Small tables with named rows and columns. After each table, cells are looked up by row and column.

Table gikate
	biraga	femar	bivi	ler	sosal	pes	dov	tovuna
sebinog	138	98	184	215	39	67	203	218
sakisut	194	72	125	129	93	149	78	179
fiviz	198	89	196	197	34	95	98	201

biraga of sebinog: 138
bivi of sakisut: 125
dov of sebinog: 203
femar of fiviz: 89
femar of sakisut: 72
sosal of sakisut: 93
tovuna of sakisut: 179
bivi of fiviz: 196
tovuna of sebinog: 218
tovuna of fiviz: 201
biraga of sakisut: 194
ler of fiviz: 197
sosal of fiviz: 34
sosal of sebinog: 39
femar of sebinog: 98
pes of fiviz: 95
dov of fiviz: 98

dolu:
,mulaba,laf
lato,43.19,68.82
daruf,36.58,50.55
rizek,36.21,62.43
sedafib,32.69,59.93
refum,17.97,34.66
mesana,41.87,69.75
lobil,62.40,87.58
kiz,46.54,40.17
piribo,46.70,50.30
lelodo,34.24,67.77

What is the laf of piribo in dolu?
50.30
What is the mulaba of mesana in dolu?
41.87
What is the laf of kiz in dolu?
40.17
What is the mulaba of lobil in dolu?
62.40
What is the laf of lobil in dolu?
87.58
What is the mulaba of daruf in dolu?
36.58
What is the laf of rizek in dolu?
62.43

rutu.csv
,vugid,vimafe,rugel,fam
nazol,97,105,17,100
vom,67,110,43,104
gos,87,52,75,72
mudasa,59,61,66,66
zes,171,152,59,44
nonufus,188,143,91,91
safuger,129,152,90,92
kir,192,116,76,66
fizuzis,195,127,79,62
bet,124,90,118,71
zera,51,109,163,76
dutadeb,222,149,123,51

What is the rugel of mudasa in rutu?
66
What is the vugid of nazol in rutu?
97
What is the rugel of vom in rutu?
43
What is the fam of kir in rutu?
66
What is the vimafe of nazol in rutu?
105
What is the rugel of nonufus in rutu?
91
What is the vimafe of zes in rutu?
152
What is the fam of fizuzis in rutu?
62
Row with the largest fam: vom

nev:
       lil  pozane  fivafi
nem    0.5     0.2     0.2
gep    0.2     0.2     0.2
gigip  0.4     0.3     0.3
zot    0.9     0.8     0.4
zif    0.4     0.3     0.2

nem, lil: 0.5
gigip, pozane: 0.3
zif, lil: 0.4
zot, lil: 0.9
zot, fivafi: 0.4
gigip, fivafi: 0.3
zot, pozane: 0.8
gigip, lil: 0.4
gep, lil: 0.2
gep, fivafi: 0.2
nem, pozane: 0.2
nem, fivafi: 0.2
zif, fivafi: 0.2
zif, pozane: 0.3
gep, pozane: 0.2
Row with the largest fivafi: zot

nal =
	sasuda	vupi	lebetet	matugo	zitamos	timot	ramo	selan
kanuz	0.5	0.5	0.4	0.4	0.3	0.2	0.3	0.1
leridag	0.2	0.4	0.4	0.2	0.6	0.2	0.5	0.7
zakid	0.4	0.5	0.4	0.4	0.3	0.3	0.7	0.4
vabole	0.4	0.5	0.3	0.6	0.3	0.3	0.6	0.8

What is the timot of vabole in nal?
0.3
What is the matugo of kanuz in nal?
0.4
What is the sasuda of zakid in nal?
0.4
What is the sasuda of kanuz in nal?
0.5
What is the sasuda of leridag in nal?
0.2
What is the ramo of kanuz in nal?
0.3
What is the lebetet of kanuz in nal?
0.4
What is the matugo of zakid in nal?
0.4
Row with the largest ramo: zakid

vav:
,ner,vif,gek,vake,ras,vib,kevedos
serip,121,95,96,127,133,76,60
mamaka,101,183,174,133,85,202,185
bagifo,77,146,171,167,119,105,126
nila,111,125,202,11,74,216,160
geg,83,56,190,135,88,154,117
kiv,174,87,58,145,123,121,136
sabege,89,122,202,92,202,70,99
veluru,121,131,173,52,152,118,142

veluru, ner => 121
mamaka, vake => 133
veluru, vib => 118
veluru, kevedos => 142
serip, vib => 76
nila, ner => 111
geg, ner => 83
bagifo, vib => 105
bagifo, vif => 146
nila, gek => 202
serip, vif => 95
Which row has the largest ras? sabege

sani:
|  | rof | vafana | levalep |
|---|---|---|---|
| kageb | -63.339 | -18.221 | 58.004 |
| valadu | 57.626 | -44.535 | -62.209 |
| vam | 34.482 | 13.342 | -58.939 |

levalep of kageb is 58.004
vafana of kageb is -18.221
vafana of valadu is -44.535
rof of kageb is -63.339
rof of valadu is 57.626
levalep of vam is -58.939
levalep of valadu is -62.209
rof of vam is 34.482
vafana of vam is 13.342

gokoguk.csv
,zoli,deg,madasad,vinalu,noral,gipepo,getapam,sumozo,rud
mazibi,-25.2,-34.8,-20.2,-43.8,-41.5,-18.0,-38.6,3.0,-32.6
dumiv,-31.7,-7.9,-17.1,14.5,16.7,-61.6,-46.2,-68.9,29.2
sir,-58.6,-7.1,-10.5,-48.0,-33.1,2.4,-80.3,34.5,-2.1
rap,6.4,-3.2,25.0,-51.7,-39.0,37.9,-25.5,16.0,-39.3
kirodad,-61.0,-7.0,-10.7,-48.6,-29.1,20.4,-93.6,61.9,6.7
zipoban,4.8,44.3,-28.2,8.0,-28.5,10.8,-55.4,-56.6,10.1
fesurad,-27.2,8.9,-6.6,-27.5,-49.2,-5.8,-58.2,9.2,-4.7
ded,-20.7,-23.8,-88.3,-45.3,-8.9,-10.3,-25.1,9.2,-30.6
pekupu,-37.3,-36.8,-17.4,-42.4,-23.8,-50.4,-4.6,6.0,-43.4

zoli of pekupu is -37.3
vinalu of pekupu is -42.4
vinalu of ded is -45.3
sumozo of dumiv is -68.9
vinalu of zipoban is 8.0
getapam of fesurad is -58.2
sumozo of zipoban is -56.6
noral of kirodad is -29.1
rud of sir is -2.1
gipepo of mazibi is -18.0
rud of zipoban is 10.1
zoli of kirodad is -61.0
noral of mazibi is -41.5
getapam of rap is -25.5
vinalu of kirodad is -48.6

